Small tables with named rows and columns. After each table, cells are looked up by row and column.

duk
|  | vok | petomor | girida | venuk | mavo | vub |
|---|---|---|---|---|---|---|
| nivarib | 36 | 8 | 32 | 12 | 6 | 22 |
| piz | 16 | 10 | 11 | 35 | 22 | 7 |
| fofu | 32 | 29 | 41 | 26 | 23 | 15 |
| nug | 8 | 15 | 28 | 34 | 20 | 25 |
| piden | 14 | 16 | 20 | 41 | 35 | 13 |
| tozu | 16 | 13 | 6 | 22 | 50 | 9 |
| bulin | 66 | 32 | 12 | 22 | 49 | 37 |
| malogo | 22 | 25 | 19 | 18 | 98 | 10 |
| robaf | 32 | 14 | 22 | 21 | 29 | 44 |
| zemo | 81 | 6 | 9 | 29 | 44 | 36 |
| nufeba | 7 | 25 | 27 | 26 | 17 | 11 |
| ketu | 54 | 19 | 20 | 13 | 13 | 28 |
| sanit | 36 | 15 | 23 | 22 | 12 | 10 |
| sefudu | 33 | 16 | 13 | 39 | 19 | 36 |

What is the venuk of robaf in duk? 21
What is the mavo of tozu in duk? 50
What is the petomor of nufeba in duk? 25
What is the vub of sefudu in duk? 36
What is the petomor of ketu in duk? 19
What is the vok of piden in duk? 14
What is the girida of ketu in duk? 20
What is the vub of piz in duk? 7
What is the venuk of nivarib in duk? 12
What is the venuk of ketu in duk? 13
What is the venuk of nug in duk? 34
What is the vok of robaf in duk? 32
What is the girida of sanit in duk? 23
What is the venuk of piz in duk? 35
What is the girida of malogo in duk? 19
What is the venuk of sanit in duk? 22
Row with the largest petomor: bulin

Table zed
cols = nuv, fip, vutag, mav, dal
derak: [159, 128, 135, 207, -277]
pudepe: [80, 77, 232, 34, 394]
kof: [82, 613, -36, -42, -370]
soz: [212, 47, 119, 104, 77]
tud: [14, -692, 45, -102, 934]

mav of kof = -42
mav of derak = 207
vutag of kof = -36
vutag of pudepe = 232
mav of soz = 104
nuv of soz = 212
nuv of derak = 159
vutag of derak = 135
dal of pudepe = 394
fip of kof = 613
dal of soz = 77
dal of kof = -370
nuv of pudepe = 80
fip of pudepe = 77
mav of tud = -102
fip of derak = 128
fip of soz = 47

Table kes
        sinuzem  vesi
dovid       5.2   4.9
dalum       2.3   0.5
lidizo      5.4   7.4
mef         8.7   4.2

vesi of dalum is 0.5
sinuzem of lidizo is 5.4
vesi of mef is 4.2
vesi of lidizo is 7.4
sinuzem of mef is 8.7
vesi of dovid is 4.9
sinuzem of dovid is 5.2
sinuzem of dalum is 2.3

lis
|  | zitenev | lefurot | zudamu | ranoluk | sepirig |
|---|---|---|---|---|---|
| vosofe | 126 | 140 | 168 | 168 | 181 |
| nipote | 181 | 211 | 231 | 183 | 187 |
| dutupud | 124 | 138 | 206 | 191 | 198 |
| sisul | 250 | 176 | 180 | 185 | 146 |
| rovi | 212 | 102 | 238 | 188 | 202 |
| koza | 226 | 183 | 96 | 161 | 179 |
| nerov | 198 | 195 | 205 | 204 | 139 |
| dilo | 158 | 215 | 26 | 166 | 138 |
| tiluku | 253 | 245 | 189 | 189 | 152 |

What is the ranoluk of koza in lis? 161
What is the sepirig of nipote in lis? 187
What is the zitenev of dilo in lis? 158
What is the zudamu of dilo in lis? 26
What is the sepirig of tiluku in lis? 152
What is the sepirig of rovi in lis? 202
What is the ranoluk of dutupud in lis? 191
What is the zitenev of vosofe in lis? 126
What is the ranoluk of dilo in lis? 166
What is the zitenev of dutupud in lis? 124
What is the ranoluk of vosofe in lis? 168
What is the lefurot of rovi in lis? 102
What is the sepirig of sisul in lis? 146
What is the lefurot of sisul in lis? 176
What is the lefurot of koza in lis? 183
What is the zitenev of rovi in lis? 212

gikonop.tsv
	toz	nugo	zitak	zag	bisidan	sebisen
sazo	0.0	0.5	0.9	-0.5	0.4	0.4
kuvap	0.1	0.5	0.6	-0.5	0.3	0.3
fosizek	0.4	0.3	-0.3	1.0	0.4	0.4
kidap	0.2	0.2	0.9	0.2	0.3	0.3
mikogu	0.0	0.7	0.4	-0.6	0.4	0.4

kidap, zag -> 0.2
kidap, nugo -> 0.2
sazo, zag -> -0.5
kidap, zitak -> 0.9
mikogu, toz -> 0.0
kuvap, zitak -> 0.6
fosizek, toz -> 0.4

Table nokunus
|  | ronu | kul | vuzutob |
|---|---|---|---|
| piv | 114 | 14 | 133 |
| kor | 174 | 23 | 129 |
| lutumag | 193 | 48 | 126 |

piv, ronu: 114
piv, vuzutob: 133
piv, kul: 14
lutumag, vuzutob: 126
kor, kul: 23
kor, vuzutob: 129
lutumag, kul: 48
lutumag, ronu: 193
kor, ronu: 174

bef
         fipil  mog  likatab  gadagum  lupobon
pez        185   88      165      133      162
vuv        213   83      191       82       84
litab      204   88      154      246      229
tedabeb    119  101       91      143      121
faketup    104  183       71      127       85
pel        182  155      238      118      153
mon         39  136       79       95       96
nubek      107   72      169      241      236
zotoke      73  239       82       90      102

What is the fipil of pez in bef? 185
What is the likatab of pel in bef? 238
What is the lupobon of faketup in bef? 85
What is the likatab of tedabeb in bef? 91
What is the fipil of mon in bef? 39
What is the lupobon of mon in bef? 96
What is the gadagum of mon in bef? 95
What is the mog of tedabeb in bef? 101
What is the gadagum of tedabeb in bef? 143
What is the fipil of tedabeb in bef? 119
What is the mog of litab in bef? 88
What is the mog of vuv in bef? 83
What is the fipil of litab in bef? 204
What is the lupobon of pel in bef? 153
What is the mog of pez in bef? 88
What is the likatab of nubek in bef? 169
What is the gadagum of litab in bef? 246
Row with the largest fipil: vuv

mubelu
|  | vurep | mufenad | nozut |
|---|---|---|---|
| bos | 368 | 501 | 370 |
| maba | 364 | 400 | 394 |
| vefuse | 242 | 254 | 483 |
| sazusir | 505 | 795 | 301 |
| lanurut | 426 | 885 | 318 |

bos, nozut => 370
vefuse, vurep => 242
lanurut, vurep => 426
bos, vurep => 368
sazusir, mufenad => 795
maba, vurep => 364
sazusir, nozut => 301
vefuse, nozut => 483
maba, mufenad => 400

livor:
|  | mut | bek | posad | kifav | lidipu | runepu | viz | tufeku |
|---|---|---|---|---|---|---|---|---|
| lak | 72279 | 73327 | 52382 | 64255 | 71554 | 30401 | 68601 | 69142 |
| nur | 71320 | 42439 | 41438 | 45492 | 52451 | 53169 | 57886 | 71072 |
| sorek | 54263 | 59512 | 59786 | 54404 | 65800 | 76565 | 61902 | 45004 |
| vozoza | 69941 | 51722 | 63118 | 71825 | 24228 | 62505 | 27948 | 74015 |
| doru | 45323 | 21947 | 31844 | 76529 | 68593 | 62329 | 65979 | 40912 |
| tet | 20630 | 25694 | 40173 | 39777 | 24644 | 19849 | 47576 | 56036 |
| nasimor | 32419 | 59470 | 50829 | 43603 | 25604 | 25037 | 47360 | 20161 |

What is the mut of doru in livor?
45323
What is the tufeku of vozoza in livor?
74015
What is the lidipu of tet in livor?
24644
What is the kifav of sorek in livor?
54404
What is the kifav of nasimor in livor?
43603
What is the runepu of nasimor in livor?
25037
What is the runepu of vozoza in livor?
62505
What is the lidipu of nasimor in livor?
25604
What is the tufeku of nasimor in livor?
20161
What is the kifav of vozoza in livor?
71825
What is the kifav of doru in livor?
76529
What is the posad of lak in livor?
52382
What is the mut of vozoza in livor?
69941
Row with the largest kifav: doru

